Each row below holds a small network's activations on one record, seen along a few directions.
Each row is followed by the record's values for the fields NUG, FEKEB, BEM, TURI, VUFE, SIS, KIKOF.
Not every record has every field; a missing one is left out.
The largest differences between rows may come from other fields.
(in the rows, 500 means zero)
Strong random noise was added to every row along 7 fixed directions; ignore it. To show where, here is one row again and again, with new noise each time:
[628 445 674 443 421 268 599 660 660 754 539 541 352 742 531 683 289 623
 622 550 710 638 355 502 480]
[396 528 576 422 436 456 512 612 587 524 446 433 484 668 588 475 347 591
 782 502 538 580 534 452 619]
[340 506 465 263 408 496 781 683 721 604 406 540 821 532 513 455 327 375
 633 473 463 482 386 387 570]
[474 356 460 511 548 416 486 609 676 416 352 747 676 566 437 532 247 545
 506 510 363 565 453 264 645]
[619 471 662 496 507 333 483 432 535 650 572 598 455 578 584 688 425 539
 553 551 559 548 412 452 445]
[623 364 476 564 631 409 594 556 546 568 583 715 474 698 516 540 401 503
 509 427 480 510 307 447 413]
[435 386 654 484 406 495 717 565 563 553 457 567 473 627 469 516 401 652
 513 429 403 592 383 448 505]
[460 475 492 513 675 532 612 333 468 488 469 634 396 738 767 495 462 423
 810 430 508 688 382 467 303]
[643 402 423 445 598 353 624 604 646 654 600 751 738 540 462 592 377 351
 403 481 479 378 275 389 451]

[738 449 267 403 491 397 379 802 808 615 488 535 821 503 340 515 305 340
 407 611 631 217 497 519 649] : NUG: dep / FEKEB: zagid / TURI: dod / VUFE: latab
[789 457 648 472 323 257 315 649 682 735 543 436 548 487 353 757 329 653
 345 693 659 363 532 552 620] : NUG: rof / FEKEB: zagid / TURI: dod / VUFE: latab
[439 419 526 479 480 658 597 332 534 461 311 506 540 620 642 501 452 524
 683 483 408 598 501 523 374] : NUG: dep / FEKEB: zagid / TURI: dod / VUFE: latab
[358 442 507 542 612 523 433 310 477 303 326 695 615 492 633 510 409 530
 637 497 292 653 549 250 538] : NUG: dep / FEKEB: ven / BEM: kan / TURI: tupa / VUFE: feno / SIS: zuv / KIKOF: nidi
[465 629 427 301 314 506 526 744 582 625 611 278 879 299 343 402 538 381
 387 525 467 113 580 552 698] : NUG: dep / FEKEB: zagid / TURI: dod / VUFE: latab
[355 552 585 445 389 561 592 494 365 519 449 341 389 521 537 455 530 627
 576 465 493 629 558 511 497] : NUG: lagu / FEKEB: kifat / TURI: tupa / VUFE: latab
[284 650 498 325 418 730 689 483 695 445 449 337 687 451 640 267 636 235
 817 446 502 343 559 653 519] : NUG: rof / FEKEB: ven / BEM: tad / TURI: dod / VUFE: zufep / SIS: zikod / KIKOF: getog
[757 337 421 593 655 364 556 479 371 652 613 690 422 630 476 661 456 555
 311 462 537 546 309 471 281] : NUG: rof / FEKEB: zagid / TURI: dod / VUFE: latab
[687 506 485 406 467 385 539 520 557 737 535 468 511 532 522 667 445 435
 455 592 706 500 431 570 373] : NUG: dep / FEKEB: zagid / TURI: tupa / VUFE: latab
[607 355 511 489 489 500 667 403 496 621 474 648 654 457 447 651 483 493
 286 494 390 486 356 468 320] : NUG: rof / FEKEB: zagid / TURI: dod / VUFE: latab
[463 521 561 484 490 598 533 308 386 489 610 502 698 298 507 471 706 401
 381 437 297 281 516 502 460] : NUG: dep / FEKEB: ven / BEM: tad / TURI: dod / VUFE: feno / SIS: zuv / KIKOF: getog
[379 637 659 149 181 508 746 557 740 754 301 252 711 456 605 582 386 417
 712 636 674 559 534 566 510] : NUG: dep / FEKEB: zagid / TURI: dod / VUFE: latab
[464 542 812 548 461 500 461 150 330 519 509 449 323 515 724 647 601 651
 667 531 435 644 550 507 382] : NUG: rof / FEKEB: ven / BEM: kan / TURI: dod / VUFE: kota / SIS: zuv / KIKOF: nidi
[500 506 281 528 631 620 469 640 425 459 517 332 314 888 666 264 468 512
 918 381 638 502 558 669 444] : NUG: dep / FEKEB: zagid / TURI: dod / VUFE: latab
[437 364 468 556 545 579 558 460 610 330 468 744 813 320 379 429 524 441
 298 428 193 325 438 326 595] : NUG: dep / FEKEB: ven / BEM: kan / TURI: tupa / VUFE: duzeg / SIS: zikod / KIKOF: nidi
[600 575 575 594 609 465 405 289 475 486 562 549 254 514 658 592 610 418
 571 552 654 615 468 584 338] : NUG: rof / FEKEB: ven / BEM: kan / TURI: dod / VUFE: kota / SIS: zuv / KIKOF: getog
[587 301 610 545 500 418 788 508 529 608 550 774 562 464 343 617 468 552
 155 419 342 517 234 392 395] : NUG: rof / FEKEB: ven / BEM: kan / TURI: tupa / VUFE: feno / SIS: zuv / KIKOF: nidi
[439 568 482 456 520 446 503 551 508 511 531 520 566 457 499 489 476 430
 518 492 506 492 481 444 557] : NUG: rof / FEKEB: ven / BEM: kan / TURI: tupa / VUFE: feno / SIS: zuv / KIKOF: getog
[255 510 456 342 412 767 947 415 455 514 316 442 519 500 553 374 583 382
 518 400 454 704 390 589 263] : NUG: dep / FEKEB: kifat / TURI: dod / VUFE: latab
[872 434 437 659 738 173 208 620 438 636 866 683 466 608 452 632 445 510
 389 504 586 249 389 446 547] : NUG: rof / FEKEB: ven / BEM: kan / TURI: tupa / VUFE: feno / SIS: zuv / KIKOF: nidi
[705 354 521 593 652 378 692 443 653 617 469 838 309 662 519 668 410 372
 414 516 627 722 220 528 210] : NUG: rof / FEKEB: ven / BEM: sufat / TURI: tupa / VUFE: feno / SIS: zuv / KIKOF: nidi
[486 656 726 383 213 442 418 570 309 706 746 123 535 273 368 555 659 673
 323 529 508 239 632 595 673] : NUG: dep / FEKEB: kifat / TURI: tupa / VUFE: latab
[452 553 609 372 405 568 654 284 493 619 323 391 389 548 703 615 500 469
 669 573 657 761 502 583 279] : NUG: dep / FEKEB: zagid / TURI: tupa / VUFE: latab
[346 435 285 482 531 725 686 541 443 343 396 560 701 392 359 297 559 404
 309 386 272 450 472 474 482] : NUG: rof / FEKEB: kifat / TURI: dod / VUFE: latab
[665 380 493 754 671 430 359 536 497 385 558 674 228 684 460 475 479 607
 485 458 492 536 472 518 490] : NUG: rof / FEKEB: ven / BEM: sufat / TURI: tupa / VUFE: feno / SIS: zuv / KIKOF: getog
[560 204  69 818 925 676 429 453 380 110 369 898 527 692 441 294 417 502
 377 321 167 544 422 328 407] : NUG: rof / FEKEB: zagid / TURI: tupa / VUFE: latab
[429 455 412 572 514 646 336 453 342 318 476 440 667 416 430 385 551 605
 441 449 224 331 665 449 627] : NUG: rof / FEKEB: zagid / TURI: dod / VUFE: latab
[500 544 566 428 366 467 437 444 483 555 410 418 521 336 442 630 490 538
 369 627 561 581 598 494 513] : NUG: dep / FEKEB: kifat / TURI: dod / VUFE: latab
[456 455 625 380 336 487 678 440 623 613 234 479 440 541 539 667 346 577
 529 606 627 816 477 489 396] : NUG: rof / FEKEB: zagid / TURI: tupa / VUFE: latab
[379 508 760 548 324 643 591 254 423 398 488 493 526 155 390 546 736 571
 165 489 254 473 522 493 498] : NUG: rof / FEKEB: ven / BEM: kan / TURI: dod / VUFE: kota / SIS: zuv / KIKOF: getog
[809 332 513 588 514 324 348 495 557 618 563 688 639 404 323 739 423 541
 156 592 457 343 448 440 493] : NUG: rof / FEKEB: zagid / TURI: dod / VUFE: latab
[711 669 376 308 565 376 533 501 415 881 781 316 577 577 694 616 572 259
 657 540 819 319 406 672 266] : NUG: rof / FEKEB: zagid / TURI: dod / VUFE: latab
[322 419 294 627 709 702 556 433 564 151 334 742 461 502 498 266 539 335
 515 401 363 639 464 426 473] : NUG: dep / FEKEB: ven / BEM: sufat / TURI: tupa / VUFE: duzeg / SIS: retub / KIKOF: nidi
[222 479 361 416 529 628 825 759 616 377 471 546 640 602 471 202 449 433
 631 307 381 480 354 422 611] : NUG: rof / FEKEB: ven / BEM: kan / TURI: tupa / VUFE: duzeg / SIS: zikod / KIKOF: nidi
[460 385 149 456 652 535 660 735 676 420 244 701 557 713 461 389 234 368
 589 476 574 731 392 412 452] : NUG: dep / FEKEB: kifat / TURI: dod / VUFE: latab
[491 619 588 419 388 581 616 364 258 651 675 281 490 331 500 523 759 473
 346 480 493 385 509 663 351] : NUG: rof / FEKEB: kifat / TURI: dod / VUFE: latab
[454 559 648 597 475 527 347 290 209 434 525 359 222 450 559 553 632 710
 485 515 493 657 639 526 470] : NUG: rof / FEKEB: kifat / TURI: tupa / VUFE: latab

Here are new rows. What are their fields?
[597 409 484 416 515 411 847 508 493 749 538 649 482 507 444 673 461 426
 246 471 613 659 197 486 230] : NUG: rof / FEKEB: kifat / TURI: tupa / VUFE: latab
[532 464 556 543 411 414 353 565 388 494 555 492 542 314 272 576 500 661
 169 531 390 419 568 407 672] : NUG: dep / FEKEB: kifat / TURI: tupa / VUFE: latab
[681 372 539 613 539 441 524 423 430 566 463 619 253 577 453 651 478 597
 318 527 579 690 409 543 316] : NUG: dep / FEKEB: kifat / TURI: dod / VUFE: latab
[376 658 612 558 557 565 343 209 198 411 446 300  92 608 792 516 599 627
 829 522 619 830 664 563 384] : NUG: rof / FEKEB: kifat / TURI: tupa / VUFE: latab
[739 467 408 546 525 392 404 610 386 633 751 520 587 368 280 567 588 479
 118 509 484 223 453 550 503] : NUG: dep / FEKEB: kifat / TURI: dod / VUFE: latab
[723 201 273 687 731 432 321 555 578 372 387 862 640 666 402 556 255 573
 380 488 333 471 432 317 519] : NUG: dep / FEKEB: zagid / TURI: dod / VUFE: latab
[686 418 341 561 519 407 426 785 509 561 618 526 499 536 251 478 438 552
 252 498 549 351 469 547 580] : NUG: dep / FEKEB: kifat / TURI: dod / VUFE: latab
[586 620 414 461 602 401 265 345 424 518 588 561 713 223 532 616 577 282
 370 618 499 360 566 399 511] : NUG: dep / FEKEB: kifat / TURI: tupa / VUFE: latab
[360 521 318 378 568 566 764 582 477 525 409 509 483 611 564 406 442 385
 605 425 598 706 386 486 371] : NUG: rof / FEKEB: kifat / TURI: tupa / VUFE: latab
[536 506 461 592 608 448 261 366 421 386 466 599 484 389 511 563 502 483
 436 575 464 553 595 390 530] : NUG: dep / FEKEB: kifat / TURI: tupa / VUFE: latab
[680 441 521 512 483 437 352 453 483 592 673 530 842 339 413 601 540 494
 311 525 310 105 525 451 567] : NUG: rof / FEKEB: zagid / TURI: dod / VUFE: latab
[442 488 434 552 679 672 420 136 345 364 355 523 425 664 821 480 527 463
 830 482 437 684 567 490 289] : NUG: dep / FEKEB: zagid / TURI: dod / VUFE: latab
[326 454 486 543 393 749 809 684 299 456 522 247 175 742 406 219 608 744
 530 285 455 601 475 728 433] : NUG: rof / FEKEB: kifat / TURI: dod / VUFE: latab
[540 430 612 543 582 586 551  76 274 533 477 573 473 531 730 641 610 530
 556 473 358 603 451 482 206] : NUG: dep / FEKEB: zagid / TURI: dod / VUFE: latab
[598 432 300 429 575 397 462 520 655 506 328 756 812 303 381 647 334 301
 250 634 493 533 456 312 501] : NUG: rof / FEKEB: kifat / TURI: dod / VUFE: latab
[782 478 673 529 466 429 483 359 415 787 692 379 295 688 645 689 581 589
 592 531 684 431 427 734 249] : NUG: dep / FEKEB: zagid / TURI: dod / VUFE: latab
[525 554 407 496 526 491 351 480 444 461 463 457 510 422 486 520 500 471
 473 582 550 526 614 497 518] : NUG: rof / FEKEB: kifat / TURI: dod / VUFE: latab
[436 419 491 295 440 646 897 328 662 642 290 593 774 513 644 565 453 290
 574 483 463 586 324 495 226] : NUG: dep / FEKEB: zagid / TURI: dod / VUFE: latab
